Here are a small network's activations along a few directions, averaged over the inputs that share one value of a field.
Values that are neighbours, or in one group, have similar rows; names and order tell nothing.
(in the rows, 500 means zero)
Random noise pushes rows far along 24 fixed directions. That doesn't count. These rows show it; they differ only by the noise:
[489 378 463 370 612 473 508 618 336 529 568 575 549 413 742 505 463 594
 596 579 446 442 572 659 667 563 504 444 438 468 349 531 504 549 608 553
 548 434]
[482 553 432 641 528 547 564 432 624 589 512 574 454 572 461 420 436 391
 478 552 475 439 547 505 426 481 531 536 645 563 546 545 514 626 430 512
 409 485]
[523 497 523 417 556 575 448 494 506 480 481 430 497 593 377 490 403 648
 487 574 394 570 412 437 304 588 400 410 456 379 224 480 591 403 543 385
 470 555]
[454 469 384 472 386 392 494 412 375 373 370 448 460 723 452 499 416 705
 436 626 446 614 344 456 570 356 484 402 519 533 416 513 537 486 435 488
 495 588]
[498 585 482 442 557 505 464 455 530 524 492 494 510 506 516 468 451 470
 530 558 423 455 560 653 465 593 463 401 553 529 431 493 483 592 517 389
 527 441]
[649 496 496 644 571 516 487 501 272 627 562 531 382 572 448 467 483 655
 533 469 453 495 463 473 577 558 444 494 452 390 618 688 436 630 504 531
 667 586]
[464 478 531 355 616 853 515 504 458 417 373 495 457 611 493 307 332 631
 532 521 499 432 534 690 525 515 400 268 637 523 347 314 482 474 436 530
 601 504]
[603 492 349 459 604 413 425 560 495 668 617 459 353 708 616 409 316 383
 659 627 370 440 622 387 519 534 369 498 393 376 403 533 437 466 457 445
 508 515]
[533 504 576 483 464 539 608 578 491 481 489 406 467 569 444 428 436 530
 601 512 450 472 537 535 544 534 561 434 485 653 533 563 402 520 543 446
 491 403]
[655 445 495 572 469 451 521 405 557 582 548 543 425 539 466 512 522 517
 599 476 477 435 505 573 420 646 536 585 654 527 628 524 467 588 482 497
 574 516]
[406 517 548 511 502 678 375 285 505 475 475 558 532 500 447 594 464 505
 408 464 552 564 440 458 519 452 461 427 416 601 588 477 533 501 508 460
 466 508]
[544 504 549 612 546 494 537 426 465 598 456 591 485 501 429 415 613 489
 330 440 410 486 452 528 408 498 504 515 592 411 552 482 507 602 454 488
 496 516]
[624 522 503 356 439 388 485 525 410 415 564 394 367 513 576 568 433 568
 701 518 489 436 514 633 500 646 515 357 481 520 587 493 476 655 416 428
 602 503]
[414 498 509 534 596 449 606 463 473 391 490 430 492 575 410 552 558 422
 366 549 479 437 408 521 373 416 496 386 552 575 573 457 429 447 359 584
 267 470]
[523 470 493 492 558 313 480 575 215 506 614 529 524 345 485 559 596 534
 498 571 539 502 389 477 421 656 442 423 502 428 324 454 527 466 584 553
 509 579]
[504 452 537 391 480 507 604 444 400 395 496 553 592 529 575 471 408 520
 502 600 425 420 538 507 538 605 549 424 642 571 368 394 483 415 470 497
 458 470]
[379 466 497 566 535 520 597 636 513 431 601 404 625 458 410 579 429 579
 514 535 539 488 485 444 504 500 584 582 497 478 536 610 432 574 614 560
 416 508]
[342 524 439 557 503 589 449 465 399 381 456 414 428 424 552 527 465 462
 644 401 627 413 438 527 493 538 567 556 464 546 528 592 503 701 454 546
 496 529]
[526 451 400 435 678 598 642 562 452 471 600 397 520 474 474 496 445 616
 472 612 463 369 406 550 395 485 412 426 608 419 487 495 458 533 413 543
 424 465]
[336 576 577 608 608 440 364 519 506 545 532 505 576 632 428 565 454 438
 517 580 414 531 588 471 475 548 454 453 440 393 499 556 580 600 536 384
 374 595]
[441 424 576 528 387 368 451 621 445 547 432 481 573 486 481 413 642 499
 586 538 446 540 534 437 542 480 527 641 548 435 415 496 506 582 619 501
 513 513]
[672 506 552 415 418 662 642 540 353 390 623 385 377 371 526 499 406 585
 734 486 631 337 480 412 557 542 418 461 588 579 654 498 526 594 285 638
 554 581]
[507 424 484 353 417 596 560 428 424 390 460 498 419 495 698 504 377 372
 434 324 417 459 416 341 558 604 619 436 400 445 525 305 596 574 239 365
 387 492]
[456 441 425 471 526 449 430 491 295 441 494 573 586 558 454 558 454 451
 415 545 443 494 501 441 627 448 455 422 477 553 475 422 463 458 496 446
 569 507]
[352 525 372 535 499 667 499 627 519 460 358 500 516 446 670 439 494 536
 454 413 483 548 488 495 569 567 652 581 503 233 414 586 563 692 462 454
 540 464]
[406 442 377 452 554 566 525 439 387 427 606 515 633 428 573 557 373 562
 445 517 603 420 468 456 614 455 539 531 500 480 620 438 423 476 555 476
 589 504]


Values of Z:
z14: [482 666 542 579 594 504 571 566 480 399 426 539 482 512 501 506 518 344
 405 445 385 369 676 508 439 309 534 523 358 500 496 739 512 531 353 519
 462 405]
z9: [546 451 438 484 498 606 447 574 400 515 424 516 475 582 540 449 536 476
 628 555 458 472 498 410 501 625 546 466 589 445 465 471 536 452 418 325
 580 410]
z15: [428 529 565 507 328 526 318 483 554 550 479 603 370 530 543 520 521 497
 502 555 574 674 510 439 508 421 573 365 400 481 594 440 590 744 484 497
 472 514]
z8: [507 531 583 501 418 517 438 579 421 575 540 685 561 440 551 399 494 661
 531 612 600 545 657 565 604 383 592 473 538 464 567 499 506 624 682 513
 762 477]
z18: [584 506 531 489 520 445 548 471 438 589 468 398 490 529 490 423 601 482
 470 469 414 498 428 513 622 496 423 454 452 581 594 496 383 429 492 397
 481 424]
z2: [588 340 563 581 605 506 446 442 459 641 474 670 537 516 391 523 667 437
 438 537 334 468 524 575 465 479 406 546 564 613 417 548 470 514 547 612
 452 416]
z6: [329 513 564 548 564 645 391 500 449 476 360 449 495 562 581 404 465 483
 653 368 594 495 492 454 531 616 511 578 431 415 376 476 596 360 537 418
 510 593]
z13: [516 458 334 506 522 565 452 453 642 510 516 486 454 467 494 570 505 416
 479 447 534 510 415 457 459 485 443 589 564 466 512 449 516 555 375 576
 452 527]
z5: [456 398 490 503 522 558 582 554 573 449 495 566 598 553 544 524 429 619
 439 503 524 550 495 482 457 605 650 557 561 387 395 453 515 302 589 537
 470 514]
z11: [489 488 342 676 693 476 476 456 346 636 613 520 449 649 463 504 413 435
 483 506 487 414 439 455 596 468 432 473 493 467 712 539 441 607 406 430
 502 572]
z10: [583 545 481 524 643 488 429 379 529 616 501 558 473 568 578 538 639 412
 495 595 480 445 554 569 466 454 352 454 529 523 611 538 493 287 408 486
 475 415]
z3: [472 541 440 399 450 498 516 484 587 423 435 436 438 566 515 492 436 595
 484 615 522 596 442 523 520 343 440 379 472 595 352 496 569 440 445 578
 400 516]
z16: [554 498 607 501 452 414 465 603 586 485 475 442 418 445 549 584 622 493
 637 408 552 546 509 506 453 575 428 564 449 395 468 512 699 407 405 576
 423 635]
z19: [520 654 559 635 655 490 466 418 475 661 474 481 403 644 547 311 571 441
 642 560 536 383 594 585 379 572 514 467 519 484 612 631 399 359 547 342
 567 404]
z4: [426 447 619 558 410 616 335 478 474 498 279 515 442 621 447 383 660 482
 566 455 522 556 508 401 461 346 489 582 479 491 499 482 548 446 481 516
 534 497]
z1: [428 636 653 597 536 406 516 554 418 472 514 488 639 399 475 537 702 463
 496 568 523 442 577 544 505 544 542 495 591 447 626 601 435 539 534 490
 483 465]
z17: [559 469 435 495 623 429 477 533 655 565 513 494 470 540 422 549 535 517
 544 534 445 475 531 731 479 438 345 489 559 556 467 533 520 542 488 592
 480 527]
z7: [583 362 471 402 515 308 470 405 520 480 452 496 511 467 505 576 655 517
 478 433 405 431 429 673 448 431 395 586 552 516 476 413 566 506 440 514
 520 535]
z12: [506 584 566 468 488 355 485 501 473 548 559 498 589 451 657 537 551 551
 486 470 574 547 572 571 721 522 472 470 427 413 714 460 517 374 561 427
 588 559]
The values of Z form a ring.
Which values are neighbours of z3? Give them in the order they are listed. -> z13, z1
Which values are neighbours of z19? Give them in the order they are listed. -> z9, z6
Which values are neighbours of z7? Give them in the order they are listed. -> z15, z17
Which values are neighbours of z4? Give them in the order they are listed. -> z5, z10

Values of E:
e12: [371 551 656 525 494 394 476 490 475 387 528 635 595 479 543 531 368 414
 571 420 512 439 727 584 514 603 729 544 389 617 378 569 525 535 687 443
 562 529]
e6: [635 606 667 625 465 514 527 535 433 411 349 541 478 538 260 497 667 550
 443 295 615 558 524 539 457 604 471 478 539 543 564 487 487  58 527 505
 754 595]
e9: [459 692 569 582 409 634 331 381 433 422 556 619 485 479 446 582 505 349
 515 670 664 484 650 362 511 428 407 391 709 533 687 473 454 662 299 725
 531 582]
e7: [445 399 535 544 662 659 540 397 597 508 480 481 433 450 579 614 564 571
 441 332 499 479 306 561 317 534 534 568 395 414 517 586 701 518 403 537
 265 506]
e11: [584 688 669 345 400 330 490 418 562 395 735 537 482 460 567 521 310 538
 624 704 643 412 732 439 313 430 523 421 426 511 460 467 512 360 583 528
 597 581]
e4: [530 564 686 482 533 670 384 463 537 579 469 449 409 441 545 486 577 335
 656 455 467 466 635 374 479 368 363 550 150 652 483 739 533 404 530 487
 411 355]
e8: [625 436 280 569 705 690 394 693 528 646 379 527 509 621 479 516 584 488
 575 536 318 495 585 502 561 498 382 610 474 354 439 774 491 382 480 375
 690 305]
e2: [563 589 598 482 464 592 554 458 584 588 547 616 429 522 488 589 447 602
 274 507 470 719 406 553 513 597 552 132 407 533 624 420 638 559 427 367
 343 478]
e10: [367 491 552 649 386 473 505 374 529 434 507 542 576 573 358 585 388 493
 589 513 542 538 480 520 579 614 620 532 669 780 505 521 487 712 575 555
 381 595]
e3: [478 378 606 596 426 557 610 460 450 597 654 718 496 340 556 527 518 517
 430 536 675 569 427 441 536 587 660 434 533 671 603 402 540 513 630 654
 366 485]
e5: [389 282 296 585 577 483 395 527 380 655 485 456 432 685 555 370 534 586
 708 664 484 424 442 572 599 401 521 570 557 493 641 551 329 709 621 431
 597 392]
e1: [444 508 461 667 529 598 707 730 560 507 428 417 585 345 400 501 627 413
 487 284 495 446 377 456 496 582 603 604 552 509 653 561 730 553 384 236
 355 452]
The values of E form 4 separate groups.
Which other values are in the same group as e7? Give them in the order they are listed. -> e9, e8
Which other values are in the same group as e12? Give them in the order they are listed. -> e11, e10
Which other values are in the same group as e2? Give them in the order they are listed. -> e6, e1

Values of T:
t21: [407 563 307 500 485 571 535 357 443 505 610 514 614 255 578 464 307 409
 661 494 686 373 443 455 650 562 382 642 653 743 311 433 623 557 538 534
 500 614]
t14: [498 421 463 566 581 641 504 309 519 527 374 519 577 343 625 685 669 463
 416 334 327 551 279 508 583 758 459 656 509 496 303 685 666 549 400 509
 261 464]
t27: [462 596 676 531 497 436 277 270 429 651 497 494 576 637 572 432 610 426
 502 618 381 511 639 367 589 529 327 552 549 272 599 470 309 489 504 576
 447 574]
t8: [594 368 554 645 336 495 698 331 413 543 453 465 516 619 432 347 460 646
 505 418 458 538 271 265 507 764 615 690 754 490 440 463 485 378 471 552
 383 660]
t9: [623 225 382 383 598 442 717 476 615 561 754 482 474 506 617 620 404 741
 354 464 598 469 363 552 617 107 551 529 252 631 913 514 403 313 540 595
 465 417]
t20: [420 565 405 529 570 830 516 595 452 559 415 682 549 448 587 442 507 510
 442 583 494 565 489 682 537 926 669 184 757 428 426 383 507 660 525 292
 553 292]
t29: [663 227 578 423 278 485 523 372 485 434 409 700 455 467 510 618 603 333
 368 331 411 579 392 388 483 631 650 552 591 665 408 249 523 466 368 682
 398 449]
t25: [412 453 539 480 381 577 307 498 269 484 459 507 457 514 628 506 507 582
 604 506 609 683 447 368 734 649 593 409 370 462 492 498 417 534 627 495
 623 516]
t26: [510 565 466 764 414 401 483 437 375 512 379 561 230 602 497 529 705 382
 382 479 583 689 394 358 421 557 639 526 404 563 389 760 200 312 537 951
 382 428]
t10: [537 354 580 476 397 527 308 515 524 620 407 445 297 554 240 354 654 626
 600 567 453 597 341 639 182 497 477 416 618 505 385 374 438 948 646 508
 574 466]
t13: [603 684 468 478 648 368 577 394 322 355 543 509 609 293 595 583 617 736
 346 532 586 420 484 769 390 672 530 499 681 239 460 658 302 415 552 687
 786 541]
t22: [438 519 667 334 315 349 463 425 529 298 520 398 610 643 521 577 302 673
 505 599 344 526 636 475 618 427 581 480 449 423 547 518 418 724 512 468
 495 589]
t16: [516 565 532 585 730 549 481 584 498 545 526 614 548 644 436 497 368 304
 556 490 330 315 826 580 618 445 316 486 469 537 481 603 548 473 401 507
 508 554]
t6: [373 441 586 505 499 485 424 576 302 564 734 443 653 397 492 595 452 668
 581 634 685 619 369 213 520 663 502 470 391 315 581 411 589 356 722 368
 451 635]
t23: [347 325 597 480 599 367 504 347 403 468 523 574 844 525 508 582 402 432
 535 350 461 365 592 575 883 468 415 695 456 779 510 346 545 222 695 379
 523 644]
t15: [506 380 668 559 353 554 439 384 297 405 593 540 395 723 353 511 289 626
 799 591 616 416 527 355 410 537 659 477 525 726 618 490 411 613 573 543
 565 562]
t17: [496 323 429 241 461 545 546 681 622 487 812 520 523 322 825 657 236 623
 546 547 577 542 542 474 537 614 712 458 297 313 524 412 485 670 609 575
 428 436]
t4: [448 353 389 546 492 364 370 382 321 545 475 594 410 540 476 484 673 516
 443 577 606 529 288 409 347 414 460 471 523 464 467 325 559 406 493 505
 479 586]
t3: [352 523 472 575 604 567 153 236 556 706 463 562 434 558 578 475 580 557
 485 454 632 611 443 728 558 465 386 476 502 368 704 418 427 776 613 529
 644 594]
t2: [619 485 508 624 395 519 660 622 468 377 438 574 402 721 448 416 298 588
 457 440 435 504 707 375 696 249 619 631 399 540 527 765 399 444 463 711
 712 558]
t7: [405 571 387 440 673 445 598 637 615 643 666 538 509 350 799 427 300 426
 482 423 591 425 660 716 691 399 491 514 323 440 561 473 601 610 586 508
 504 535]
t12: [460 554 454 546 575 347 563 583 314 441 588 495 580 472 365 450 313 476
 413 447 454 441 481 514 513 653 551 430 536 469 363 426 443 628 559 410
 578 640]
t19: [628 418 773 478 549 546 434 483 631 483 442 615 479 505 578 665 704 412
 672 440 389 457 707 645 510 669 477 533 503 600 477 595 512 359 439 680
 399 437]
t24: [521 565 789 515 415 448 431 565 658 582 660 486 602 472 408 573 504 580
 497 513 553 643 584 373 410 562 548 510 414 315 706 446 587 506 640 389
 475 606]
t30: [410 605 445 546 543 674 586 750 773 601 495 426 444 503 421 420 435 363
 400 488 522 663 532 498 410 563 619 373 383 483 443 504 431 499 627 407
 381 323]
t18: [490 442 423 673 416 648 463 545 609 598 412 438 418 700 496 413 606 294
 632 482 453 448 573 251 480 544 711 692 553 406 812 581 257 575 454 333
 525 281]
t1: [548 424 708 407 521 668 351 349 445 471 431 711 330 622 527 526 403 495
 384 409 388 558 556 466 406 373 489 304 193 514 458 445 672 503 399 474
 498 512]
t5: [383 514 376 432 593 717 434 663 526 552 622 410 522 408 530 485 298 332
 490 428 517 494 587 551 703 518 512 408 384 532 550 443 168 794 582 592
 509 346]
t11: [659 356 472 417 542 381 566 682 476 460 479 379 504 369 315 546 755 530
 318 379 371 451 399 504 315 246 433 618 330 445 542 571 400 406 517 487
 597 339]
t28: [393 592 360 544 778 693 498 274 304 621 536 557 222 545 613 252 424 577
 533 678 835 438 361 752 494 313 300 143 505 825 385 474 317 286 554 873
 444 478]
The values of T form a network in which each value has 4 neighbours.
How many steps from neighbour to neighbour lead from t24 to t26, at the fewest? -> 3
A value of T combines one of 5 hidden first parts with one of 6 second parts; all combinations occur once.
Changing only the second part turns t20 into t18. t11 has the same second part as t20; what does that change turn t11 into? -> t22
Changing only the second part turns t13 into t25. t28 has the same second part as t13; what does that change turn t28 into? -> t19
Changing only the second part turns t14 into t7. t12 has the same second part as t14; what does that change turn t12 into? -> t17
Changing only the second part turns t4 into t5. t2 has the same second part as t4; what does that change turn t2 into? -> t24
Changing only the second part turns t1 into t6. t16 has the same second part as t1; what does that change turn t16 into? -> t27

Values of N:
n12: [453 584 399 395 466 531 307 264 855 454 584 258 685 393 233 741 485 367
 505 417 648 486 422 403 372 315 309 687 389 714 786 418 443 300 586 218
 556 442]
n14: [261 643 417 299 530 571 387 564 494 183 421 213 706 471 558 739 379 435
 251 389 321 654 449 280 479 587 680 505  96 205 285 673 225 449 569 333
 432 291]
n6: [300 662 651 593 549 643 577 353 343 485 428 560 790 369 559 395 440 580
 464 541 486 416 583 377 757 292 319 644 467 569 381 690 751 402 544 479
 394 639]
n3: [298 382 770 668 575 667 385 669 403 532 494 513 523 404 404 486 586 726
 735 364 655 493 511 650 495 534 584 570 422 415 596 592 653 810 738 519
 597 639]
n13: [535 400 466 397 429 503 393 444 599 716 511 344 302 480 628 368 569 364
 644 492 397 539 341 395 457 598 378 532 504 415 411 337 513 819 363 524
 239 512]
n5: [551 537 307 522 478 611 438 569 729 335 412 273 352 551 474 616 653 596
 678 534 609 380 501 568 247 384 517 691 664 245 795 708 407 653 290 560
 681 432]
n7: [511 347 560 369 430 736 591 569 390 418 310 426 465 680 415 264 364 600
 427 364 404 537 410 373 571 511 524 408 487 461 378 235 472 346 450 372
 565 513]
n8: [511 380 673 670 430 687 489 586 506 504 455 653 609 598 190 520 486 596
 362 458 432 633 524 341 487 567 547 539 643 397 490 436 551 571 550 579
 523 647]
n10: [719 501 395 440 514 472 457 448 611 592 494 361 374 615 289 378 440 326
 478 392 406 428 470 363 366 310 238 620 476 520 491 377 446 395 353 461
 592 545]
n1: [698 403 464 402 360 387 547 336 559 684 659 527 461 503 611 435 413 615
 517 507 493 544 392 392 551 549 547 540 477 521 648 367 522 473 570 310
 553 501]
n11: [485 546 294 568 678 630 505 454 414 587 452 434 482 574 516 379 325 481
 485 480 305 438 401 394 484 632 381 587 508 352 147 659 536 581 409 431
 421 553]
n2: [457 181 547 390 641 513 509 321 517 350 433 490 761 493 590 644 659 519
 595 482 390 281 488 613 439 663 513 779 711 514 391 431 377 202 555 583
 441 415]
n9: [406 413 495 506 332 675 532 444 543 511 438 450 503 535 650 518 476 536
 643 527 643 664 352 294 738 685 481 505 585 589 468 388 622 256 456 585
 260 590]
n4: [711 598 619 584 292 411 473 382 463 646 430 660 311 380 464 380 492 406
 349 145 498 687 443 401 595 615 448 535 344 509 400 405 706 545 469 492
 642 756]
The values of N form a line.
Going along N from n9 by way of its neighbour n6, in what order are n14, n5, n8, n2 met? -> n8, n5, n2, n14
Which values are neighbours of n11? Give them in the order they are listed. -> n12, n1
How many steps from neighbour to neighbour lead from n13 to n10, at the fewest? -> 5
